A small network was shown many inputs. Here are its activations along a few directions, one row for each input.
In each table, some parts of the input vary, and every possible input appears once, in random order.
A made-up example of a description, with smaller parts first: one of 4 places along a line, together with either a single point or one of 9 places around a ring or (one of 3 separate values, together with one of 8 places around a ring).
Shared parts are said once, and a part with two or three values counts as separate values.
(in the rows, 128 means zero)

Other details of the inputs vary at random and push rows far along two fixed directions, the same in every table; ignore that.

A family of inputs:
x1: [110 127 109 117 138 120 127 112 119 102 124 130 121 108 113 108]
x2: [111 123 105 120 125 126 125 123 108 129 117 125 103 124 109 116]
x3: [113 121 106 118 126 125 127 124 108 131 117 124 103 121 108 116]
x4: [109 131 106 118 133 127 126 117 115 116 115 125 113 119 113 107]
x5: [155 157 160 146 126 155 134 140 145 145 153 128 156 127 153 140]
x6: [110 130 107 116 136 121 128 111 122 101 122 130 123 112 111 107]
x7: [156 154 162 146 128 155 133 141 143 146 156 128 155 124 155 141]
x8: [109 117 103 124 119 118 136 116 115 129 118 130 107 124 101 128]
x9: [110 130 107 118 137 122 126 109 121 101 122 133 120 115 113 107]
x10: [109 115 104 124 118 117 133 115 112 129 121 130 105 123 103 128]
x11: [142  27 170  94 169  36  60 186 185  87  32 102 160 240 205 146]
x12: [111 126 103 119 125 127 128 124 112 129 114 124 105 125 107 116]
x13: [157 152 157 146 118 155 137 147 142 158 152 128 148 133 146 149]
x14: [155 143 157 151 111 146 145 139 145 158 156 134 150 132 141 161]
x15: [157 138 160 152 112 145 142 136 141 160 160 136 147 131 144 161]
x16: [110 113 105 122 120 116 138 119 113 129 120 127 108 118 101 129]
x17: [110 128 109 118 136 121 123 108 117 102 125 133 118 114 115 107]
x18: [158 148 160 147 120 154 136 147 140 159 154 128 146 130 148 150]
x19: [109 129 107 119 133 126 123 116 111 117 118 125 111 118 116 107]
x20: [158 152 164 146 130 148 132 130 147 132 164 139 160 121 156 139]
Each input here is: one of 4 places along a line, together with one of 5 places around a ring.
- Changing only the place on the line of 4 turns x3 into x15. The same change can be made to x12. Which row results? => x8
- Change only the place on the line of 4 in x16. List by row number the other rows that result. => x1, x7, x18

A family of inputs:
x21: [ 91  81  96 100 146  78 133 112 121  88  90 119 119 111  99 111]
x22: [ 74 162  63 124 122 164 130  66  43 127 150 132  57  57  77  64]
x23: [177 144 186 141 141 138 106 182 198 135 105 119 188 207 199 156]
x24: [ 88 116  85  94 144 105 116 136 121  99  67 101 113 133 103  90]
x25: [171 207 161 162 112 211 141 118 108 174 213 147 132  87 142 121]
x26: [102  59 105  94 145  58  93 111 122  76  84 138 103 158 122 112]
x27: [ 97  78 105  87 162  81 103 148 122  98  55  94 115 142 127  95]
x28: [172 150 177 155 123 138 136 145 197 127 143 143 193 174 170 173]
x29: [154 205 150 168 101 190 183 110 146 155 206 145 173  74 115 150]
x30: [196 106 217 131 156 118  85 205 188 136 119 114 185 197 224 166]
x31: [ 76 120  39 136  53 147 188 107  43 219 131 124  21  86   7 150]
x32: [109  48 117  89 157  49  94 141 142  69  72 124 121 162 133 128]
x33: [157 188 163 183 102 189 155  84 114 161 231 163 144  77 145 148]
- What do these inputs look like to the network? => either a single point or (one of 2 separate values, together with one of 6 places along a line)
- Change only the place on the line of 6 in x23. List by row number the other rows that result. => x22, x24, x25, x27, x30
- Change only the choice among 2 separate values in x28. List by row number the other rows that result. => x23

A family of inputs:
x34: [ 99 116  94 112 134 114 119 104  99 105 120 132  94 110 102 101]
x35: [ 94 106  80 115 109 116 139 124  93 148 100 117  78 125  78 126]
x36: [148 150 151 141 128 153 127 134 132 144 147 130 141 128 150 130]
x37: [ 95 100  83 119 107 106 142 113  95 141 109 126  80 121  78 131]
x38: [148 144 152 145 126 145 129 122 134 137 157 138 143 125 148 136]
x39: [137  32 161  97 164  35  76 175 190  77  41 111 164 227 189 153]
x40: [145 158 145 141 124 152 136 136 146 138 143 130 151 130 139 135]
x41: [146 154 146 140 128 151 138 139 144 138 144 128 150 123 139 136]
x42: [149 143 151 141 126 141 138 128 140 134 157 136 150 117 139 140]
x43: [ 99 123  92 108 135 122 117 116  97 112 110 124  93 114 104  95]
x44: [145 150 150 141 128 151 131 136 134 143 148 126 145 121 147 132]
x45: [ 97 123  89 106 135 119 129 116 106 110 106 121 103 107  94  97]
x46: [145 151 147 144 122 144 139 124 147 131 153 138 153 127 139 142]
x47: [145 143 152 144 126 143 134 124 135 135 158 135 147 117 146 139]
- What do these inputs look like to the network? => one of 2 separate values, together with either a single point or one of 6 places along a line
- List by row number the other rows that have the choice among 2 separate values in common with x41. => x35, x36, x40, x43, x44, x45

A family of inputs:
x48: [122 104 129 113 133 108 111 149 138 125  87 105 138 157 140 125]
x49: [177 183 172 159 109 166 162 104 169 146 184 157 190 127 142 139]
x50: [181 178 179 155 131 182 142 135 141 151 192 144 160 108 163 137]
x51: [ 76 142  48 116 114 144 148  86  67 127 125 137  53  87  55  93]
x52: [167 160 174 169  93 161 161 137 137 183 192 141 156 111 142 172]
x53: [118 107 131 116 144 100 102 130 147  87 104 121 149 147 150 127]
x54: [138 105 139 106 149 100  97 144 138 101 107 128 131 149 143 111]
x55: [175 188 168 157 110 183 148 156 148 174 177 131 160 117 142 150]
x56: [ 68 154  56 106 128 138 139  78  81  85 133 134  86  64  61  81]
x57: [126 110 130 116 154 101 108 141 152  86 102 130 137 148 142 129]
x58: [165 179 171 165 119 182 153 143 145 178 174 124 164 112 154 149]
x59: [116 224  93 158 100 223 189  85  75 175 199 133 107  28  69 104]
x60: [170 188 171 158 123 172 138 139 156 135 191 147 170 110 152 151]
x61: [123 108 128 115 152 103 111 139 150  85 104 128 138 150 147 129]
x62: [120  95 129 129 131  99 112 137 130 131  94 125 117 168 147 138]
x63: [179 177 182 156 131 184 140 130 140 153 190 141 163 106 165 138]
x64: [123  93 127 126 131 107 108 135 131 130  93 120 119 170 145 141]
x65: [ 73 149  52 107 125 148 153  95  73 123 112 117  72  71  53  81]
x66: [ 78 127  50 112 110 131 165  89  69 130 131 135  60  68  40 105]
x67: [164 182 171 162 111 180 148 144 145 178 177 123 166 114 151 147]
x68: [130  82 129 113 119  91 122 150 138 129 104 125 122 159 125 151]
x69: [125  98 127 117 123 106 104 140 133 127  98 122 117 174 139 139]
x70: [126  76 131 122 128  93 125 139 134 131  99 117 126 154 132 154]
x71: [ 77 141  66 109 140 136 137  74  70 105 132 130  77  59  71  64]
x72: [174 159 171 165 103 174 164 137 140 182 189 139 153 112 140 179]
x73: [133 104 130 116 142  93 131 106 165  96  94 140 157 165 131 116]
x74: [133  84 129 114 121  89 119 153 141 130 103 126 122 157 120 151]
x75: [ 69 143  54 121 104 133 142  81  63 130 127 135  61  83  59  89]
x76: [120  95 130 124 125 100 103 137 134 131 100 120 120 169 142 136]
x77: [132 102 140 104 148 104  97 136 135 101 106 122 135 150 150 111]
x78: [121 104 130 119 141 103 120 149 138 127  84 110 133 154 145 125]
x79: [131  98 125 122 133 105 108 147 137 128  95 128 111 171 135 141]
x80: [109 226  99 159 105 205 173  70  88 138 219 149 119  21  77 102]
x81: [116 104 132 122 153  98 108 129 150  90 103 122 144 144 152 127]
x82: [134  81 128 118 130  91 124 151 141 131 100 127 119 155 123 154]
x83: [ 71 141  52 118 105 142 139  78  63 129 127 130  63  84  57  91]
x84: [161 181 173 168 127 169 147 126 153 138 186 144 173 105 167 151]
x85: [127 108 126 108 133 108 114 159 142 122  90 111 131 161 135 126]
x86: [130 100 140 109 147 102  97 131 133 103 105 119 140 147 154 111]
x87: [124 107 129 108 134 110 111 154 141 124  88 108 134 160 137 126]
x88: [122  76 133 124 130  89 125 139 137 134 101 119 125 152 132 152]
x89: [130 101 126 119 125 102 102 149 137 127  98 128 114 173 133 138]
x90: [163 179 172 166 128 177 144 125 153 137 186 139 176 106 165 153]
x91: [122  78 134 121 121  86 119 141 137 133 105 118 128 154 130 149]
x92: [120  93 129 128 133 102 109 135 134 132  96 121 118 168 145 138]
x93: [ 71 155  53 106 128 136 141  83  82  84 135 137  83  66  59  80]
x94: [120 107 131 115 153 105 109 134 149  86 102 125 141 148 149 130]
x95: [ 76 145  49 113 105 142 142  88  67 127 129 136  56  88  52  91]
x96: [173 184 167 159 117 188 157 152 146 174 174 129 158 118 150 152]
x97: [123  78 133 125 127  85 128 141 134 133  99 123 125 153 135 152]
x98: [174 176 182 162 130 173 142 127 138 154 189 142 164 103 170 135]
x99: [120 106 131 116 132 100 114 151 138 126  88 110 136 156 142 123]
x100: [127  81 131 113 120  93 120 145 137 129 103 121 125 158 127 153]
x101: [135 103 138 104 148 103  99 141 136 100 108 126 132 152 148 111]
x102: [129 102 142 112 146  94 100 133 132 104 106 124 137 146 156 109]
x103: [125  79 132 118 119  91 119 140 134 130 102 117 129 156 130 152]
x104: [ 79 151  51 108 126 144 151 103  77 123 113 123  68  71  47  81]
x105: [128 100 142 111 149  98  97 132 136 105 108 120 138 146 153 109]
x106: [183 179 180 157 133 179 139 138 144 152 190 146 158 106 158 137]
x107: [116 109 133 118 143  92 106 132 146  88 105 126 146 145 152 125]
x108: [125  95 127 121 132 109 109 139 133 128  94 123 115 172 142 142]
x109: [176 174 181 160 131 182 139 125 138 154 189 137 167 104 168 137]
- What do these inputs look like to the network? => one of 2 separate values, together with either a single point or (one of 5 places along a line, together with one of 6 places along a line)
- Changing only the choice among 2 separate values turns x107 into x84. The same change can be made to x105. Which row results? => x71
- Changing only the choice among 2 separate values turns x109 into x86. The same change can be made to x97. Which row results? => x52
- Change only the choice among 2 separate values in x94. List by row number the other rows that result. => x56
- Change only the place on the line of 5 in x69. List by row number the other rows that result. => x56, x77, x87, x100
